These are the activations of a small neural network, seen along a few directions. Each row is one input.
In each table, some parts of the input vary, and every possible input appears once, in random order.
Descriptions start from the smaller parts, as in this example, which fits no table here: one of 2 separate values, together with either a single point or one of 9 places around a ring or (one of 4 places along a line, together with one of 5 places around a ring).
Shared parts are said once, and a part with two or three values counts as separate values.

Other details of the inputs vary at random and push rows far along two fixed directions, the same in every table; ignore that.

A family of inputs:
R1: [ 38  -9  37  -9 -27  38  21  78 -11 -15  47  34  33]
R2: [-27 -40  -6 -11  37  11 -34 -14  -1   3  -4 -26 -15]
R3: [ -5 -28   6  -9  30  10 -37 -32 -16  -5   7 -18 -43]
R4: [ -7  72 -23  38 -45 -60  24  -5  19  19 -18  -6  39]
R5: [ 35 -22  20  -8 -24  20  30  63 -17 -24 -10  71  15]
R6: [-23 -31  19 -22  26  12 -31 -28  19  10 -14 -15 -26]
R7: [-11 -24  -4 -13  28  23 -23 -48  -8  -1   8 -17 -30]
R8: [ 30 -11   4  16  -9   4  35  48  -8 -15  -4  43  17]
R9: [  6  84  10  50 -45 -53  14 -33  23  14  12 -80  47]
R10: [-16 -25  -7 -12  28   8 -43 -25 -15  -2  15 -21 -40]
R11: [ 41  -7   7  -6  -3  31  39  53 -20 -30  11  74  11]
R12: [-20 -26 -15 -19  28  25 -30 -37  -9   0  16 -15 -28]
R13: [-19 -28  -1 -34  26  10 -32 -18  21  27  -4 -21 -22]
R14: [ 24  -3   2   8 -12  11  47  40 -24 -20  -1  42  10]
R15: [-11  90 -45  47 -24 -58  20 -39  14   5 -10 -44  29]
R16: [-24 -31  20 -25  26  10 -36 -32   3  14 -16  -5 -15]
R17: [ 19  68 -17  34 -40 -55  39  -7  35  28 -20 -16  25]
R18: [-32 -31   8 -26  24  13 -36 -16  19  11  -6 -14 -24]
R19: [-21  17 -13   8 -13 -25 -13 -16   5   4 -21 -25  10]
R20: [ 22 -18  -3  -6 -11  26  45  69 -30 -24  12  62  10]
Each input here is: one of 2 separate values, together with either a single point or one of 9 places along a line.
Q: The inputs of R15 and R11 match in every part but the choice among 2 separate values. If R4 is changed in the same way as R15 into R11, which row does it become?
A: R16

A family of inputs:
R21: [-32  -8 -26   0  25 -14 -32 -57  -2   2  -4 -38 -41]
R22: [-43  28 -27  10  17 -37 -34 -95  16  27 -37 -54 -22]
R23: [-15 -53  15 -13  34  32 -26  -9 -26 -13   4  -4 -27]
R24: [-47 -76  13 -36  79  44 -69 -54 -16   2   1 -44 -41]
R25: [ -2 -25  16  -4   3  20   8  28 -10 -10  -5  37   7]
R26: [-36 -55  17 -22  48  16 -47 -35   2  13 -20 -34 -27]
R27: [ 18 -29  23 -26  -3  33  22  52 -24 -16   7  42  10]
R28: [-21  75 -36  49 -28 -72  20 -56  24  12 -32 -35  15]
R29: [-32  22 -17   3  15 -25 -32 -45   1  14   0 -64   5]
R30: [-22   6 -28  -1  10 -14   0 -31   9   6  -9 -17 -22]
R31: [  0  29 -25  31 -11 -33  16 -29  -6  -9 -10  -9 -10]
R32: [ 35 -22  -3  -3 -12  27  32  71 -28 -37  10  79  -2]
R33: [-28 -40  -9 -34  49  25 -35 -58  -7  12 -17 -18 -50]
R34: [-44 -79   4 -55  61  41 -61 -37  -1   2  -4   3 -56]
R35: [  0 -12  27 -15  28  23 -31 -21   4   2  23 -31  -8]
R36: [ 20 -10  35 -17   0  30   8  23   4  -4  21   8   0]
R37: [ 33  94 -15  61 -59 -59  54   0  15   8  10 -21  60]
R38: [  2  58   0  32 -25 -35  -5 -25  17  10  18 -55   7]
R39: [ 22  71 -34  49 -47 -51  72  10   8  -6 -16  19  25]
R40: [ 37   2  33 -10 -29  25  25  72   8  -9  29  61  20]
R41: [ 12  63 -11  30 -56 -42  40  38   5   1  -5  18  49]
R42: [ 36 -37  40 -22  -8  29  13  50   1  -1  12  44  12]
R43: [-41 -14  10  -7  27 -11 -55 -68  22  25 -20 -86 -10]
R44: [  0 -63  21 -32  16  51  -3  57 -16 -14  10  66  -8]
R45: [ 12 -27   8 -10   9  12   9  28  -3 -13 -22  39  -3]
R46: [ 31  35 -25  17 -40 -15  50  46   0  -3  -9  79  14]
R47: [ 24  32  21  21 -23  -8  11   5   1  -7  20 -14   9]
R48: [ 48 -46  17 -25  -6  57  55  99 -30 -42   5 114   4]
R49: [  6  82 -39  59 -29 -60  39 -21   7  -7 -22 -21  35]
R50: [-15 -74  12 -46  46  40 -37  11  -3  -7 -13  24 -35]
R51: [-21 -27  15 -18  23  11 -37 -29 -24  -6   1 -35 -17]
R52: [ 32   7  10   5 -45  15  38  78   0 -14  15  64  37]
R53: [ 29  20 -17  12 -31   0  57  63  -6 -22  -3  61  19]
R54: [-26  70 -13  32 -31 -59 -11 -59  37  33  -4 -75  27]
R55: [ 14 -27  13 -29  -4  32  17  59 -20 -12  14  43   7]
R56: [-20  62 -43  41 -19 -76   9 -48  33  24 -32 -45   2]
R57: [-40 -83  22 -46  65  54 -48 -30 -16   1  -3 -24 -42]
R58: [ 57  37 -34  24 -39  -8  70  70 -15 -14   9  96  21]
R59: [ 31  82 -41  60 -51 -58  56  -6  -6  -2 -17  17  16]
R60: [ -33   44   -8   19   -6  -57  -35  -77   43   44  -13 -102    8]
R61: [ 28  17 -28  14 -21  -7  29  23 -17  -8   2  50 -11]
R62: [ 16  81 -17  52 -57 -58  29 -13  14  11  13 -40  34]
R63: [ 26  55  -1  34 -50 -48  47  37   5   3 -19  12  48]
R64: [ -3 -38  16 -30  28  33 -33  -9  -1   6  30 -14  -9]
R65: [ -3 -43   6 -11  17  30 -10  24 -25 -14  14  21 -20]
R66: [ -7  87   4  44 -38 -57   6 -43  37  20  -6 -62  33]
R67: [35 -1 21 -8 -5 28 11 50  0 -9 39 32 11]
R68: [-23 -30  -2 -23  23  19 -25  -4   0  -8 -13  15 -16]
R69: [ 34 -14  16 -13 -24  10  30  86 -10  -8   4  65  24]
R70: [-24  30 -40   7   7 -27  -7 -56  11  24 -19 -34 -23]
R71: [ -1 -50  -5 -36  31  25 -22   3  -2  11 -13  37 -40]
R72: [-30 -13   3 -10  15  -6 -44 -35  22  23  -9 -60  -7]
R73: [ 34 -50  47 -34  -8  54  14  63 -11 -14  24  73  12]
R74: [ 41  23   3  15 -31  -2  50  65 -23 -21  12  52  43]
R75: [ 32   4  -9   5 -14  -7  34  29  -2   2 -22  60  -2]
R76: [-14 -34  25 -21  11  29 -26  -4   1  -2   1  -5   1]
R77: [-27  -7 -10   5  26  -8 -30 -55 -10 -10 -18 -42 -25]
R78: [-40 -88  19 -48  63  41 -64 -17  -1  12  -7 -18 -44]
R79: [  9 -50  -1 -24  36  36  -1  11 -21 -21   8  46 -25]
R80: [ 27  50  -5  45 -51 -26  39  21  -6 -12   7  -3  36]
R81: [-22 -29  -7  -9  35  17 -25 -10 -10   0   8 -13 -13]
R82: [ 24 -28  46 -22   6  28  -7  32  10   1  12  18  -2]
R83: [ 34   4  21  10 -26   7  23  25 -11 -11  23  17  16]
R84: [ 36 -51   1 -30  24  53  16  44 -32 -20   9  91 -21]
R85: [  4 -57  -8 -33  38  41  -9  21 -18 -17  16  50 -31]
R86: [ 32   9  19   1 -38   6  43  72 -16 -18   1  68  39]
R87: [ 40  19   9   4 -43   6  50  60   3  -2  26  40  31]
R88: [-30 -45  10 -25  32  29 -58 -35  -8   1  15 -49 -29]
R89: [-42 -36  14 -27  39  24 -52 -60   5  12  -3 -73 -22]
R90: [-33 -68  41 -56  61  40 -84 -40  21  23  11 -53 -46]
R91: [-27  87 -42  59 -33 -72  26 -41  23  23 -19 -69  27]
R92: [-16 -47  14 -36  23  43 -28   2  -2   2  15 -15 -15]
R93: [-52  24 -17  13  18 -35 -36 -84  18  10 -39 -68  -8]
R94: [ -1  44 -14  26 -29 -36   9   0  -9  -1   3 -25  18]
R95: [-13 -36   0 -17  30   2 -17 -22   5   4 -21   3 -30]
R96: [-18  10 -27   7  19 -11 -14 -26   1  -5  -8 -21  -5]
R97: [-16  71 -32  45 -24 -51  -2 -42  21  16   1 -74  32]
R98: [ 30  58 -11  44 -44 -26  45  26   1  -9   8   3  51]
R99: [ -35   61   -7   19   -3  -42  -29  -77   39   33    3 -110   -1]
R100: [ 10 -31  29 -26   6  33   1   9  -3   2  18   3  -1]
Q: The inputs of R76 and R98 match in every part but one. If R66 is changed in the same way as R76 into R98, which row does it become?
A: R35
Q: What is each input in this table made of?
A: one of 2 separate values, together with one of 5 places along a line, together with one of 8 places along a line
Q: Change only the choice among 2 separate values in R33. List by row number the other rows that result.
A: R70
Q: Start at R95 and move only the place on the line of 5, one step at a time. The first step leads to R28. Which rows follow, in order?
A: R39, R79, R31
Q: Start at R61 and move only the place on the line of 8, one step at a time. The first step leads to R21. Which rows follow, in order?
A: R32, R65, R94, R88, R62, R38
Q: Change only the choice among 2 separate values in R38. List by row number the other rows that result.
A: R47
Q: Start at R32 and move only the place on the line of 5, one step at a time. The first step leads to R96. Which rows follow, in order?
A: R53, R68, R50

A family of inputs:
R101: [ 22 105 -43  78 -68 -80  70  29  26   7 -26  14  58]
R102: [-17 -31   0 -20  14   9 -33 -13  -9   4   6 -24 -21]
R103: [ -8 -11   3 -20  14   7   5 -12   3   4 -28  15  -6]
R104: [  3  56 -19  37 -37 -39  14  -7   2  -9   3 -22  17]
R105: [-14  71 -16  46 -35 -63  22  -8  29  18 -14 -47  32]
R106: [ -7 -13  16 -14   9  14 -10   9  18   7  10 -11  18]
R107: [ 41 -31  -5 -29  -4  43  49  80 -26 -19  11 100   2]
R108: [ -9  49  -6  20 -14 -20  -2 -30  12   4  18 -44  27]
R109: [-10 -34  -9 -17  24  20 -21  -2 -13   5   1  13 -18]
R110: [-22 -17  12 -15  22  18 -31 -16 -10  -4  17 -24 -20]
R111: [-14  42 -33  28 -17 -29  11 -32   5  -1  -3 -16   0]
R112: [-25 -34   7 -20  18  10 -20 -30   5   7 -22  -2 -21]
R113: [  4  37 -18  37  -4 -41   1 -34  -4  -2  -8 -34   0]
R114: [-12  16  -1  12  -4 -36 -14 -27   8  10 -30 -20   4]
R115: [ 83   4  28 -19 -40  21  41  77  31  14  35 105 -13]
R116: [-10   5 -11   3  11 -10 -24 -20  -9  -7   2 -11 -13]
R117: [-20 -19  -8 -10  29  17 -33 -27 -10  -5   2  -4 -23]
R118: [ 48  12  31   4 -45  12  57  78   1 -12  11  70  55]
R119: [-15 -34  25 -21  10   9 -29 -12   0   1 -16 -12 -12]
R120: [  5  50 -32  34 -27 -52  13  -4   0   9  -8 -13  16]
R121: [-24 -31 -17 -19  21  12 -21 -25  -6   8   0  -7 -28]
R122: [-15 -16  12 -19  18  27 -34 -18  -6  -3  16 -29 -12]
R123: [-11 -31  -6  -6  28  17 -14 -36 -10  -6   2 -12 -33]
R124: [ 14  31  -6  34 -21 -27  15 -11  -4 -10   2 -25   6]
R125: [  1 -24  22 -14  26  29 -19 -22  -5  -4  25 -27  -2]
R126: [  0  43 -28  25   3 -28  22 -44   2   1 -15 -30  -1]
R127: [-23 -33  -8 -37  46  35 -28 -32 -11  -7   0  -1 -35]
R128: [-17  36  10  21 -20 -38   3 -22  15  16 -19 -38  17]
R129: [ 54  -6  13  -5 -40  31  51 100 -20 -16  28  77  30]
R130: [ 49 -34  25 -26 -17  52  38  95 -20 -17  42  84  29]
R131: [-10  90 -31  61 -52 -84  24 -19  34  15 -25 -56  37]
R132: [ 34 -53  48 -36  -7  57  16  76 -15 -15   7  71  11]
R133: [-10 -33  19 -24  16  27 -22  14   9   5   2 -10  -3]
R134: [-10 -47   4 -14  47  30 -33 -32 -17  -6   1  -8 -35]
R135: [ 46  24  -8  26 -43 -21  57  91  -1 -17  -4  79  35]
R136: [ -5  22   3  23   0 -18   1 -27  -3   1   7 -44  -2]
R137: [-24 -50  17 -28  37  23 -39 -26  -2   7 -23   2 -23]
R138: [-22 -26  -9 -28  35  15 -12 -13  10   6 -19   0 -18]
R139: [  2 -25  19 -11  21  28 -20 -17 -10  -5  14 -29 -14]
R140: [-22 -26   8 -20  20  13 -28 -10  -8  11  12 -26 -17]
R141: [-30 -34  -9 -17  25  10 -21 -18  12   7 -13  -6 -23]
Q: What is each input in this table made of?
A: either a single point or (one of 5 places along a line, together with one of 8 places along a line)
Q: Start at R138 and move only the place on the line of 8, one step at a time. The first step leads to R141. Which rows follow, in order?
A: R101, R135, R131, R105, R133, R106
Q: Start at R139 and move only the place on the line of 5, one step at a time. The first step leads to R122. Which rows follow, in order?
A: R129, R133, R132

A family of inputs:
R142: [-12  52 -32  26 -31 -55   5 -18  17  20 -18 -20  11]
R143: [ 29  60 -45  47 -32 -32  46  29 -10 -16  15  32  18]
R144: [-24 -26 -10  -8  33  15 -16 -46 -29 -13 -11 -20 -29]
R145: [-34  19 -22  -1  14 -21 -24 -52  23  23 -19 -31  -2]
R146: [ 11 -30  16 -14   1  18   8  35 -13 -17 -18  60  -4]
R147: [ 31  -3   7  -5  -7  25  22   9 -21 -15  27  23 -10]
R148: [ -3 -13  20 -18  19  12 -22 -31  18  15   1 -15 -10]
R149: [ 23 -39  25 -24   6  31   3  35   7   4  15  29 -17]
R150: [-16 -24  26 -27  25  15 -48 -42  15  13   0 -25 -29]
R151: [ 28  -6  19  -5 -18   4   6  26   4   5   8  26  -3]
R152: [  4  16  15  11 -28 -14   0  23   1   2   7 -12  27]
R153: [ 24  13 -23   5 -22  14  45  36 -27 -21  18  57   4]
R154: [-25 -22  25 -21  23  21 -36 -23   8   7   5 -35   9]
R155: [ -9 -54   8 -20  24  20  -8  16  -5  -4 -18  19 -23]
R156: [ 27  35   2  16 -23 -17  36  16  21  12   0   5  21]
R157: [ -6 -33  -7 -23  10  17  -4  24   6   7   0  27 -19]
R158: [-26  33 -20   4  -7 -31 -20 -38  20  15 -18 -22  -3]
R159: [ 18  47 -19  37  -8 -28   6 -30   2  -1  19 -34  -3]
R160: [  3  44 -18  40 -36 -56  25   1   3   5 -34  -2  20]
R161: [-15 -42  11 -22  33  22 -17 -14  -2  -3 -24  16 -12]
R162: [ 27  20  25   8 -42   2  28  60  -2 -16  14  39  40]
R163: [  9 -13 -11 -19   2  15  21  38   5   2  -2  44   3]
R164: [  1 -33 -11   1  33  17 -10  -3 -29 -25   2  12 -25]
R165: [ -8  31 -12  33   0 -19 -12 -25  -9  -8  23 -58  11]
R166: [  4  -9  12  -6  -3  29   4   9 -30 -21  30  -7   8]
R167: [ -2  28   4  14 -16 -15  12   8  13   9   1 -32  35]
R168: [-44   8   4   5  10 -21 -40 -50  23  24  -3 -95   1]
R169: [-12 -61  10 -33  42  32 -12   5  -7  -3 -21  17 -20]
Q: The inputs of R167 and R169 match in every part but one. If R168 is changed in the same way as R167 into R169, which row does it become?
A: R155
Q: What is each input in this table made of?
A: one of 4 places along a line, together with either one of 2 separate values or one of 5 places around a ring
Q: Change only the place on the ring of 5 in R156. List by row number the other rows that result.
A: R148, R149, R150, R151
Q: Change only the choice among 2 separate values in R159. List by row number the other rows that result.
A: R147
Q: Change only the choice among 2 separate values in R153. List by row number the other rows that result.
A: R143
